These are the activations of a small neural network, seen along a few directions. Each row is one input.
Each table varies a few parts of the input and shows all the possible inputs, shuffled.
A made-up example of a description, with smaller parts first: line(6) and (point or ring(9) or (values(3) and ring(8))).
Shared parts are said once, and a part with two or three values counts as separate values.

Other details of the inputs shift rows strongly along two fixed directions, in all tables alike. That doesn't count.

Table:
x1: [  0 -12  -9   3   9  -9   1  -3   6   3 -10 -12   1  -8  -8]
x2: [  1  15   6  -2  -7  19   0   9   4  -1   4   3  -6  20 -12]
x3: [  0  13   5  -5  -4   3  16  -9   8 -14   4  -7   2  16  15]
x4: [-10  35   5 -11  12  30  23  21  15 -50   1 -16 -24  33 -24]
x5: [  1 -18  -3   2  13 -13  -9 -14   6  16  -9   3   7 -11  -8]
x6: [-27  67  12  -7  25  58  46  44  31 -74  10 -10 -26  41 -29]
x7: [ -4  18  10 -14   5  22  18   5  15 -45   9  -8  -6  24   3]
x8: [  6   7  10  -5 -12   8   6   2  -4  -8   8  -3   8  10  17]
x9: [  2   0   0  -2   3 -14  -6   0   1  12  -4  -2   2  13  -2]
x10: [  2  10  -2  -2  -7   8   7   1 -11 -16  12  -2   2  -5  16]
x11: [ -9  33   8   0   0  23  15  23   4 -17   9  -7  -6  21 -15]
x12: [-10  20  10  10   6 -10   9  26  10  -5 -24  42   3 -16  38]
x13: [ 16 -28  -2 -34  -2   2 -18 -34 -11 -16  27 -30 -12  27 -31]
x14: [  0 -22  -4   4   6 -14 -13 -11  -3  19  -4  10   4 -27  -4]
x15: [ 13 -40 -13 -20  10  10 -24 -40  -1   7  23 -37 -19  18 -68]
x16: [-11   8   4   2   3  22   7   4   2  -6  11  -6  -2  -5 -26]
x17: [-17  31  11   3  16  34  24  14  22 -21  -1  -9   3  17 -22]
x18: [ 21 -30  -5 -26   1  -5 -30 -37   1  20  12 -26 -13  45 -49]
x19: [  4  -2   1  -1  -8   6  -8   6  -6   5   5  14 -10   0  -4]
x20: [  4 -29  -7  13  -7  -7 -17 -12  -8  29   1   6   6 -25  -5]
x21: [  6 -13  -4   2  -7 -20 -18  -2 -18  21   4   6  -1 -11   0]
x22: [ -3  -9  -9   4   4  -1   2   4   0  -3  -4  -7  -4 -19  -8]
x23: [  2   0  -2  -2 -12   0   9  -9 -14  -5  10   3   2  -8  16]
x24: [ 20 -39 -11 -29  -1 -22 -22 -59  -8   5  19 -36 -10  29 -28]
x25: [ -2  18   5  -2 -10  14  19  -3  -2 -12  11  -8   2  10  11]
x26: [  4  10   2  -1  -3  -4   6  -5   4 -10   1  -5   8   8  26]
x27: [-36  63  20  37   2  37  46  60  20 -21 -21  40  19 -29  43]
x28: [ -1  -2  -2  -2   5  -8  -6   8  -6  -3   0   8 -11  -5  -2]
x29: [  8  -9   4  -6  -1 -22 -17 -10  -1  24 -10  12   6   7   5]
x30: [  7  -5  -5  -6   2 -14  -4 -15   0 -11   0  -3   2   3  21]
x31: [  2   1  12  21 -14 -32   5  17   2  14 -28  46  31 -34  88]
x32: [  4  -2  -5  -4  -1  -5  -1  -6  -9 -15   4   4   0  -9  22]
x33: [ -1  15   5 -32  14  36   2  -6   5 -38  26 -27 -34  44 -64]
x34: [  6 -19  -7  -4  -8 -21  -5 -21 -14   3   1   9   2 -15  24]
x35: [ -4  -1   1  14  -3  15   0   0   5  15  -1  -2   8  -3 -10]
x36: [  1 -31 -12   6   7 -23 -16 -12  -7  25  -1  -2   5 -28  -6]
x37: [  4 -19  -9   9 -10 -18 -12  -7  -9  34  -8 -13  13 -15   2]
x38: [  6 -27  -8   9  10 -12 -13 -15   7  21 -12   7   6 -14  -3]
x39: [  1 -24  -8   9   6 -26 -13 -14   0  38  -8  -8  18 -10  -2]
x40: [ -6   7   0  25  -8 -28   4  35  -9   5 -34  50   6 -47  65]
x41: [ -1   7   1  -7   6  18   1  10   6 -17   4  11 -21   9 -13]
x42: [  1  10   0   2  -9   3   3  16 -12  -8   0   3  -8  -3   1]
x43: [ 10  -6  -1   2 -15 -19 -12   1 -15  20  -7  -2   2   1   6]
x44: [-9 -1 -6  8 17 -3  6  5 11  0 -5 -5  4 -9 -8]
x45: [  6  -7  -2  -8   6  -3 -10  -3   9   2  -7  11 -12  13  -4]
x46: [  8 -27  -5  10   3 -13 -16 -18   4  34 -12   1  14  -6  -4]
x47: [-13  11  -1   8   4  16   8   8   5   5   8 -19   6   3 -20]
x48: [ -8  27  14  16 -10  -2   8  29  -1   9 -16  38  12 -16  36]
x49: [ -9  -6  -6  12   1   1  -1   6  -4  11   7  -5   5 -21 -10]
x50: [  4   0   5 -10  -6   1 -11  -2 -11   4  10   3  -9   6 -18]
x51: [  3 -16  -8   8   0 -20  -5  -5   1  26 -16  -9  14 -10   6]
x52: [ -4  20  11  -4  -8  25  20  17  -3 -33  12   6   0   2  15]
x53: [ 12  -5  -3   2 -14 -16  -8 -12 -13  15   4  -1  13  -6  31]
x54: [  5   4   1  -2  -3 -10  -2   4   0   1 -11  -6  -3  15   1]
x55: [ -5  -1  -6  10  -6   4   6  10  -5   3  -2  -6   1 -21  -3]
Description of these inputs: ring(5) and (values(3) or (values(2) and line(4))).
Q: The inputs of x16 and x5 match in every part but the ring(5) part. If x49 is changed in the same way as x16 into x5, which row does it become?
A: x44
Q: Which other rows does x3 become when the values(3) part takes its other values? List them by row number.
A: x26, x31
Q: Which other rows does x32 become when the values(3) part takes its other values? List them by row number.
A: x13, x34
Q: List by row number the other rows that have the ring(5) part in common with x37.
A: x2, x8, x11, x25, x27, x35, x43, x47, x48, x53
Q: Which other rows does x46 become when the values(2) part takes its other values? List them by row number.
A: x18

Table:
x56: [ -3  18   4  -1  -9  -2   8  15 -10 -22   8  21  -9  -9  31]
x57: [ 10  -8  -1 -12  -1 -21 -15 -23  -2  16   0 -13   6  27   5]
x58: [-14  18   2   4  10  21   8  28   2 -11  -1   3 -10  -9 -23]
x59: [ 20 -22  -6 -15 -17 -12 -10 -26 -14   5  11 -22   5  13  11]
x60: [ -5  22   9   5   8  -9   5  22  11  -4 -16  27  -2  14  19]
x61: [  7 -27  -6  -2 -15  -1 -20 -20 -24  22  20  -7  -2 -12 -18]
x62: [ 23 -37  -5  -3 -13 -44 -33 -29  -9  43 -18   0  17   5  29]
x63: [  1 -15   3  15  -3 -18 -16   3   2  48 -16  22  11 -13   2]
x64: [  0  19   9  -4   6  12   7  22  17 -17 -12   9 -10  31  -5]
x65: [  7  -1   6  -3  -1 -21 -12   5  -5   1 -15  39  -7 -11  26]
x66: [-14   6  -3   2  10  25  17  10   4 -36  13   0  -9 -18  -5]
x67: [  2 -22  -3  -1   7 -19 -20  -7   1  36  -5 -13   3   1 -32]
x68: [ -4  21  12   0   0  -2  13   6  11 -11 -16  15  11  12  34]
x69: [  2  11   3   2 -15   5   7  19  -8 -24   2  18  -9 -10  31]
x70: [ -2  13   9  -6  -9   0  10   9  -6 -28   4  24  -9 -12  31]
x71: [ -7  24   7  -8   3  45  13  -6  17 -13  22 -40  -2  43 -53]
x72: [ -7  17   4  18 -14  19  21  10  -4   1   8   3  21 -17  21]
x73: [-12  22   3   9  -3  24  26  12  -2 -19  14 -24  14  -7  -2]
x74: [  0  16   8  -5 -10   1  21   2  -1 -21   1   9   9  -3  42]
x75: [ -2  21   3  -1  -9  -1  19   7  -4 -16   6   6  10   0  42]
x76: [ 22 -23  -4 -15  -4 -17 -30 -12 -11  11  -2   5 -17  12 -12]
x77: [-12  11   2  18  14   6  16   8  22  -6 -14   4  15 -12  19]
x78: [  7 -29 -16  -4   4 -14 -22 -15  -9  24  -4  -5 -13 -10 -31]
x79: [ 14 -25 -16 -29   2  22  -4 -55  -8 -10  42 -85 -14  43 -82]
x80: [  8 -47 -10  10  11 -47 -30 -17   5  50 -24  20  14 -28  10]
x81: [-13   8  -6  17  -4  10  16  17  -7 -15  -1  10  -4 -32  12]
x82: [  1  22  12 -39  19  39   7 -10  20 -47  20 -36 -32  80 -75]
x83: [  8 -24  -4  -4  -3  -3 -27 -12 -13  34   5   4  -8  -5 -29]
x84: [-15  28   6  12   6  19  18  17  13  -6  -2 -18  14   4  -8]
x85: [ -9   5  -1  15   6  11  24   4   7 -18   2  -1  16 -25  27]
x86: [  3 -25 -10   1   8 -19 -16 -14   6  32 -11 -10  -4   3 -30]
x87: [-15  11   1  15  -6  10  12  24 -12 -11   4   7   4 -32  10]
x88: [-13  18  -1  22   4   5  20  12  16   2 -17  -1  13 -11  15]
x89: [ 23 -34  -7 -13  -3 -46 -42 -25 -21  34  -4  17  -9  -2   4]
x90: [-12  10  -3   1  20  22   9  18  14 -24  -3  13 -13 -10 -16]
Q: Describe the family of inputs behind these rows.
A: ring(5) and (values(3) or line(4))
Q: The inputs of x74 and x68 match in every part but the ring(5) part. If x79 is changed in the same way as x74 into x68, which row does it become?
A: x88
Q: Which other rows does x60 become when the ring(5) part takes its other values? List them by row number.
A: x56, x57, x75, x89
Q: List by row number the other rows that have the ring(5) part in common with x56.
A: x61, x66, x69, x70, x81, x87
